[178,210,217,197,226,86,58,79]
The entry just right of the largest entry -> 86
The entry just right of 197 -> 226

A =
array([[ 91, 122, 175, 156, 104,  86, 182,  83, 134, 132],
       [116, 148, 173, 126, 120,  82, 163,  85, 124, 121],
       [142, 133, 194, 156, 140, 113, 141,  86, 113, 140],
       [109, 121, 107, 104, 129, 134, 146, 142, 143, 122],
       [130, 142, 135, 133, 147, 128, 142, 124, 129, 126],
       [133,  75, 227, 121, 154,  80, 114, 112, 104, 143],
       [102,  88, 170, 121, 127,  85, 152, 119, 126, 140],
       [146, 153, 191, 144, 147, 141, 149,  84, 134, 135],
       [137, 107, 153, 123, 132, 131,  94, 127, 129, 146],
       [144,  84, 181, 109, 119, 127,  80, 122, 127, 157],
       [101,  70, 112,  87,  85,  97,  92, 103, 144,  95],
       [121, 124, 177, 112, 148,  92, 129, 113, 108, 147],
       [ 99,  63, 124,  65,  99,  80, 104, 135, 143,  96]])
The third entry on the main diagonal is 194
The last entry, reading row by row -> 96
The entry in the top-left corner? 91
The entry just left of the largest entry -> 75
The top entry of the column that holds the largest entry is 175
The fifth entry in reading order -> 104
The entry just right of the largest entry: 121
The 2nd entry on the diagonal from the top-right corner: 124
The top-right entry is 132
The bottom-left entry is 99
The last entry of the largest entry's row is 143
The 3rd smallest entry: 70
The fourth-last entry, reading row by row? 104
The largest entry in the last row? 143
The largest entry -> 227
The third entry on the diagonal from the top-right corner? 86
The entry directly below 137? 144
The smallest entry in the first row -> 83
The entry directly below 95: 147
The entry directly below the largest entry is 170
The first entry in the row that holds the largest entry? 133
The bottom entry of the column that holds the smallest entry: 63
The entry just left of 65 is 124
The fourth entry, reading row by row? 156
The 3rd largest entry: 191
The second entry, reading row by row: 122
The entry directly below 123? 109
The third-last entry, reading row by row? 135
The entry directly above the largest entry is 135

Read these off the array that follows. Indices start at 0.
1) Find the entry just right of 101.
2) Find the entry directly below 191.
3) Find the entry just left of 146.
4) Find the entry in the bottom-right corner.
5) Find the entry at row 1, column 0.
6) Find the entry just right of the smallest entry.
7) Find the bottom entry of the column that holds the smallest entry.
8) Find the entry at row 2, column 0.
[[ 83  55 103 128]
 [136 147 168 151]
 [129 123 114 118]
 [ 74  34  85 119]
 [179 216 163 133]
 [ 98 101 142 143]
 [ 81  98 214 191]
 [152 176 169 146]
 [153 177 158 138]]
1) 142
2) 146
3) 169
4) 138
5) 136
6) 85
7) 177
8) 129

grid =
 54   63  116  160   75   85
 61   72  123  162   74   84
108   94  155  142  107  129
 39   48   99  155   69   81
 96   76  169  152   94  130
Counting starts at 0.
The entry in the bottom-right corner is 130
The entry in the bottom-left corner: 96
The entry at row 0, column 1: 63
Which number is the top-left entry?
A: 54
Which number is the entry at row 1, column 0?
A: 61
Which number is the entry at row 0, column 2?
A: 116
Which number is the entry in row 2 and column 2?
A: 155
Which number is the smallest entry?
A: 39
The entry just left of 84 is 74
Which number is the entry directly above the largest entry?
A: 99
